A small network was shown many inputs. Here are its activations along a few directions, one row for each input.
In each table, some parts of the input vary, and every possible input appears once, in random order.
Descriptions start from the smaller parts, as in this example, which fits no table here: one of 4 places along a line, together with either a single point or one of 11 places around a ring or (one of 3 separate values, together with one of 5 places around a ring).
Shared parts are said once, and a part with two or three values counts as separate values.

Other details of the inputs shift rows strongly along three fixed directions, in all tables alike. That doesn't count.

Table:
x1: [ -3 -36 -24  28 -22  -2 -28  14 -77 -25   9]
x2: [-35  16  26 -13  13  48  41   5  44  94 -11]
x3: [ -4  30 -39 -40  65 -29 -29  21   4 -25  23]
x4: [ -3  14  56 -38   4   1  17   4  48  31 -13]
x5: [ 25  15  24  18 -35 -27 -16 -26  12 -27 -17]
x6: [ 11 -28 -24  19 -21  15  -8   5 -79 -37   7]
x7: [ 23  11 -13 -40  79 -12 -27  40   3 -29  24]
x8: [  2   2   6   3 -25 -26 -17 -15   3 -18 -10]
x9: [ -2  45  16   6  10   6  23 -12  64  49  -1]
x10: [  5  48  -3 -14  40 -32 -43  38 -19 -28   4]
x11: [-38 -28 -20  15 -21  40  40 -19  18  68   8]
x12: [-30   1 -31 -36  57  25  25   7  48  63  15]
x13: [-12  -4 -17 -17   2  -3  -3  -8   0  -9  -1]
x14: [  8  64   4 -29  42 -39 -35  40 -16 -34   0]
x15: [ -1 -73 -35 -13  23  46   7   9 -44  -4  34]
x16: [ 28 -13  38  -1 -21  -8 -14  -3  -6 -35  -9]
x17: [  6  15  43 -40  27  24  30   2  52  36  -1]
x18: [-12 -40 -10  48 -25  -1  39 -27 -23 -24 -14]
x19: [ -8 -33  27 -17 -14  17   9  -1   7  14  -7]
x20: [ -7  44  43 -23 -11 -15  21 -20  68  36 -24]
x21: [ 12 -23  30  47 -66  19   6 -19 -32   3 -23]
x22: [ 26 -41  72  38 -93 -35 -23 -23 -14 -24 -30]
x23: [-18 -35 -72  -2   5  44  26  -6 -46  -9  28]
x24: [ 14  -6  16  21 -27  -4   9 -26  29  18 -14]
x25: [ 24  56 -11 -37  43 -38 -23   8  10 -54   6]
x26: [ 17  13  19  45 -47 -20   1 -22  22   5 -18]
x27: [ -5   6 -29  14  -3 -26 -17   7  -9 -14   4]
x28: [-35 -49 -40  27  -2  -3  31  -8 -42 -27  -2]
x29: [ -4 -59 -16 -16  16  53  16   4 -18  12  23]
x30: [ 30  62  19   1  29 -35 -41  26  -6 -37  -3]
x31: [  23   -3   34   66 -100  -25   -8  -42   -7  -25  -29]
x32: [ 23  10  41  44 -36 -10  -7  -4   2  15 -24]
x33: [ 25  60 -19  -3  20 -47 -40  13  -9 -74   4]
x34: [ 14  21  14 -40  43 -36 -43  33   1 -44   9]
x35: [ 14 -36 -23  37 -20   9 -20   5 -75 -30  10]
x36: [-41 -22 -19   0 -28  45  52 -21  13  60   1]
x37: [ 18  22  78  -7 -11 -35 -10   5  60  23 -27]
x38: [-25 -17 -12   5  17  34  17  19  -3  62   5]
x39: [-35   0 -55 -21  31  26  14  11  -4  13  21]
x40: [  6  42  27 -14  22  -1  16 -16  72  42  -5]
x41: [  2 -33 -37   0  -8  19   2 -17 -31 -27  10]
x42: [-41 -18 -83 -24  49  37  10  18 -23  14  38]
Each input here is: one of 2 separate values, together with either a single point or (one of 4 places along a line, together with one of 5 places along a line).
Changing only the choice among 2 separate values turns x25 into x20. The same change can be made to x29. Which row results?
Answer: x34
Changing only the choice among 2 separate values turns x21 into x2. The same change can be made to x9. Which row results?
Answer: x11
A walk changes only the place on the line of 4. It starts at x16 and steps to x41. List the rest of the walk in order.
Answer: x33, x21
Change only the choice among 2 separate values in x23. List by row number the other rows that result.
Answer: x36
